A small network was shown many inputs. Here are its activations along a few directions, one row for each input.
In each table, some parts of the input vary, and every possible input appears once, in random order.
Descriptions start from the smaller parts, as in this example, which fits no table here: line(4) and (point or line(11) or (values(2) and ring(8))).
Shared parts are said once, and a part with two or three values counts as separate values.
In the rows, zero is written as 128.

Other details of the inputs vary at random and push rows far along three fixed directions, the same in every table; ignore that.

Rows:
row 1: [144 138  80 132 135 113 136 116  79  94  93 155 122]
row 2: [113 128 137 129 121 130 158 118 149 159 153 148 154]
row 3: [120 164 169 137 149 129 159 147 149 134 116 139 133]
row 4: [ 73  92 131 147  89 118 194 103 115 135 149 138 101]
row 5: [ 95 168 152 149 138 121 147 154 148 175 129 129 153]
row 6: [137 178 152 131 176 127  84 175 141 138 104 152 166]
row 7: [161  97  88 117 122 134  82  95 106  97 120 115  93]
row 8: [ 70  94 173 117  94 129 135  89 177 155 174 127 106]
row 9: [141 191 153 139 172 143  81 111 147 116 109 136 140]
row 10: [154 196 156 135 175 140  98 151 120 119 110 119 179]
row 11: [122 174 146 152 147 126 166 128 146 155 119 154 182]
row 12: [116  73 126  83 100 156 133 135 158 127 160 114  91]
row 13: [163 139 127 120 129 136  84 123 124 106 150 113 136]
row 14: [152 126 136 125 138 125  71 160 122  98 143  94 130]
row 15: [152  79 138 126 112 122  76 115 114  91 126 100  91]
row 16: [163  95  78 129 114 106 120 141  78 103 116  89 123]
row 17: [173 116  37 104 128 119 166 131  81 120  75 122 107]
row 18: [153 121 159 140 128 140  71 154 132 120 141 117 128]
row 19: [138 175 103 155 156 110 152 128  85 100  76 162 145]
row 20: [162  81  97 106 129 119  77 150 111  96 143 110 119]
row 21: [144 173  58 140 128 105 145 105  74 104  65 129 128]
row 22: [100 158 137 130 132 132 135 121 127 115 125 162 138]
row 23: [107 146 173 154 164 141 133 117 168 148 124 155 143]
row 24: [133 101 132 128 109 138  77 126 119  88 136 103  92]
row 25: [150 122 148 124 135 141  72 150 138 127 141 137 130]
row 26: [ 87  47 137 137  83 133 151 111 146 129 161 132  95]
row 27: [ 95 176 103 123 125 113 223 114 139 164 106 164 143]
row 28: [ 99  76 154 132  98 129 130 147 142 159 166 114 115]
row 29: [140 146  71 137 113  91 166  83  74 134  73 111 113]
row 30: [143  94 121 119 129 121  91 108 126 105 115 130 109]
row 31: [153 163  57 126 131  92 147  92  77 117  54 133 139]
row 32: [104 171 175 127 157 133 106 158 176 130 156 131 166]
row 33: [172 125 114 110 153 137  92 137  99 106 118 125 153]
row 34: [125  82 122 104  95 146 155 131 135 137 150  90  80]
row 35: [127 108  84 127  83 114 159 109 104 159 144 115 111]
row 36: [ 89 122  92 140 109 111 195 102 124 149 103 158 132]
row 37: [100  98 167 130 140 151 106 110 178 145 156 151 118]
row 38: [154 123 124 114 120 136  94 123 130 113 153 122 139]
row 39: [163 100 119 105 127 145  76 129 107  99 160  94 121]
row 40: [118 143  84 107 112 129 194 119 129 151 114 116 112]
row 41: [156 101 130 110 112 141  56 142 127 116 154 118 114]
row 42: [ 97 126 165 140 129 142 128  98 157 156 149 126 109]
row 43: [149 185 178 121 166 142  95 157 147 106 120 124 124]
row 44: [153 107 167 117 147 141  91 156 151  96 144 132 104]
row 45: [115 142 130 129 131 134 203 143 136 153  99 122 129]
row 46: [140  86 159 136 132 148  73 112 137 107 145 111  93]
row 47: [104 143  77 125 115  97 192 121 118 154 119 129 160]
row 48: [149  93  78 112 103 116  99 141  98 124 130 106 107]
row 49: [124 104 118 131  91 124 161 104 122 152 161 110 127]
row 50: [109 111 171 131 131 143 143 137 143 146 153 119 156]
row 51: [108  47 144 106  99 150 169 139 158 145 161 119  88]
row 52: [155 144 134 108 160 133 106 149 136 105 118 149 119]
row 53: [109  94 116 110 102 133 161 111 123 153 161 123 141]
row 54: [ 99 111 134 149 109 126 155 117 129 126 123 129 118]
row 55: [142 185 116 144 145 118 121 125  85  93  93 135 128]
row 56: [138 118 120 138 119 121 129 133 118 147 125 131 132]
row 57: [162 134 104 136 144 110  99 163  97 121  95 121 137]
row 58: [105 141 161 149 144 118 147 116 158 145 108 153 148]
row 59: [114 181 197 148 150 143 104 154 172 158 145 143 160]
row 60: [166 193 149 149 167 129 105 143 125 113 101 132 182]
row 61: [131 126 113 122 115 129 101 115  99  84 138 124  95]
row 62: [111 142 166 136 153 138 158 138 147 156 134 144 179]
row 63: [114 119 158 133 145 125 120 157 153 132 147 132 155]
row 64: [ 95 148  99 136 116 118 166 108 123 133 100 151 139]
row 65: [103 125 115 111 102 125 183 112 138 145 152 127  91]
row 66: [ 94 146 141 131 123 123 143 142 151 166 147 132 139]
Description of these inputs: ring(6) and (values(2) or line(4) or ring(5)).
Question: Changing only the ring(6) part turns row 34 into row 45. The same change can be made to row 5. Which row results?
Answer: row 28
Question: Which other rows does row 34 become when the values(2) part takes its other values? List them by row number.
Answer: row 43
Question: A walk changes only the line(4) part. It starts at row 37 and steps to row 30. List the rest of the walk in order.
Answer: row 36, row 1
Question: Which other rows does row 45 become when the values(2) part takes its other values? List them by row number.
Answer: row 3
Question: Which other rows agree with row 9 in the ring(6) part? List them by row number.
Answer: row 8, row 13, row 21, row 32, row 35, row 39, row 40, row 61, row 65, row 66
